These are the activations of a small neural network, seen along a few directions. Each row is one input.
Each table varies a few parts of the input and shows all the possible inputs, shuffled.
Descriptions start from the smaller parts, as in this example, which fits no table here: line(6) and (point or ring(11) or (values(3) and ring(5))).
Shared parts are said once, and a part with two or three values counts as separate values.
In the rows, zero is written as 128.

Other details of the inputs shift rows strongly along two fixed directions, in all tables alike. That doesn't count.

Table:
row 1: [122 137 119 116 115 116 119 137 113 131 120 100]
row 2: [123 130 138 131 134 152 112 134 124 115 120 123]
row 3: [127 129 138 137 135 145 126 142 121 144 124 103]
row 4: [130 142 120 123 122 119 125 142 109 138 131 101]
row 5: [115 144 126 112 119 116 113 140 119 128 124 113]
row 6: [119 135 128 121 128 138 111 132 120 109 115 122]
row 7: [137 150 125 122 132 126 119 138 112 116 135 121]
row 8: [116  95 116 133 129  81 158  87 148 110 153 155]
row 9: [123 149 127 119 125 119 119 145 116 135 134 115]
row 10: [137 141 140 135 145 158 118 129 127 118 129 123]
row 11: [120 135 145 132 139 146 120 146 127 141 129 116]
row 12: [126 145 139 127 134 134 126 149 120 140 137 116]
row 13: [127 135 133 131 135 158 111 127 129 109 120 123]
row 14: [101  77 114 137 122  91 163  90 149 133 139 139]
row 15: [100  79 130 142 133 105 156  98 160 135 148 153]
row 16: [116 121 131 130 126 146 118 139 121 137 117 104]
row 17: [132 149 119 115 125 129 112 127 121 103 124 120]
row 18: [143 151 133 129 141 147 125 134 121 116 138 123]
row 19: [123 140 123 121 128 144 110 125 126 103 115 122]
row 20: [240 117 126 123  69 150 133 148 153 207  41 249]
row 21: [133 138 132 132 130 134 132 146 114 142 133 102]
row 22: [128 105 113 139 137  90 165  83 149 111 163 157]
row 23: [106 133 128 115 124 131 112 141 125 128 116 115]
row 24: [127  95 130 148 145  98 171  94 148 122 168 158]
Each input here is: line(4) and ring(6).
Changing only the line(4) part turns row 11 into row 20. The same change can be made to row 9. Which row results?
Answer: row 7
Which other rows does row 17 become when the ring(6) part takes its other values? List them by row number.
Answer: row 10, row 13, row 18, row 19, row 22
Which other rows does row 5 become when the line(4) part takes its other values? List them by row number.
Answer: row 1, row 8, row 17
Which other rows does row 2 become when the line(4) part takes its other values? List them by row number.
Answer: row 13, row 15, row 16

Table:
row 25: [126 127 128 137 143 125 147 113 138 119 156 135]
row 26: [109 129 117 120 125 100 139 118 137 129 147 126]
row 27: [107 126 132 129 142 128 131 112 146 111 146 139]
row 28: [113 115 129 132 137 128 128 102 145 108 134 130]
row 29: [129 169 128 113 128 165  88 170  87 110 110  84]
row 30: [123 176 135 104 124 139  82 175  88 122 111  80]
row 31: [117 157 143 122 132 175  92 180  95 141 108  73]
row 32: [130 119 117 133 131 116 141 100 135 113 139 127]
row 33: [133 115 124 141 138 126 145 101 137 117 141 127]
row 34: [115 118 113 125 121 100 138 105 136 125 134 117]
row 35: [123 177 144 117 137 173  93 177 106 141 121  80]
row 36: [111 108 145 143 143 116 143 125 132 139 148 121]
row 37: [103 107 130 133 136 128 131 115 137 109 135 134]
row 38: [123 105 125 141 136 126 148 115 128 120 141 132]
row 39: [115 108 132 143 136 125 145 110 143 140 139 115]
row 40: [228 157 122 104  71 149 100 177 115 179  44 199]
row 41: [105 108 115 124 118 100 140 120 127 129 134 122]
row 42: [210 109 105 120  74 108 158 117 164 184  83 243]
row 43: [110 115 141 134 143 118 129 114 136 108 141 139]
row 44: [130 114 136 142 144 115 144 115 128 116 150 136]
Changing only one part turns row 35 into row 39. The same change can be made to row 26. Which row results?
Answer: row 34
What is each input in this table made of?
Answer: values(4) and (point or line(4))
Which other rows does row 27 become when the values(4) part takes its other values? List them by row number.
Answer: row 28, row 37, row 43

Table:
row 45: [210 163 131 107  88 185  80 173 113 148  41 178]
row 46: [144 111 131 152 138 147 152 107 147 143 135 136]
row 47: [132 222 120  93 128 179  60 192  66  99 108  41]
row 48: [161 117  99 105  72  93 128 123 139 165  79 168]
row 49: [118  85 124 137 128  95 167  78 183 134 145 194]
row 50: [125 151 138 112 114 157  91 177 104 150  91 100]
row 51: [ 91 130 121 128 142  91 139 123 111 113 166  80]
row 52: [ 97 198 152 130 186 197  75 166  71  61 155   9]
row 53: [190 103 121 131  96 146 134 118 151 150  73 202]
row 54: [ 94  73 132 168 175  82 189  52 154  80 208 140]
row 55: [125 119 123 117 101 115 123 143 125 152 102 137]
row 56: [ 88 111 149 151 161 130 145 131 123 134 171  83]
row 57: [132  97 126 142 136  91 179  81 175 140 163 187]
row 58: [ 77  83 134 159 174  72 187  61 167  94 221 142]
row 59: [ 81 120 141 151 188 109 148  93 122  62 207  99]
row 60: [136  74 123 144 129  94 165  77 164 113 140 209]
row 61: [138 128 124 125 111 110 138 145 120 158 123 132]
row 62: [150 139 106 112  99  94 131 130 121 150 117 126]
row 63: [ 66 165 149 124 173 152  91 141 111  71 166  64]
row 64: [161  91 132 131  91 137 138 142 150 194  77 184]
row 65: [ 58 166 119 111 156 139  91 132  93  56 160  31]
row 66: [141 161 140 118 121 153 103 183  97 158 109  96]
row 67: [159 109 106 111  77  98 132 133 138 170  78 177]
row 68: [198 156 130 116  89 206  85 172 127 176  37 156]
What is each input in this table made of?
Answer: values(2) and (point or line(5) or line(6))
Changing only the values(2) part turns row 45 into row 54. The same change can be made to row 49. Which row results?
Answer: row 57
Which other rows does row 61 become when the values(2) part takes its other values? List them by row number.
Answer: row 55
Start at row 64 and move only the line(5) part, one step at a time. The first step leads to row 50. Which rows follow, in order?
Answer: row 55, row 67, row 48
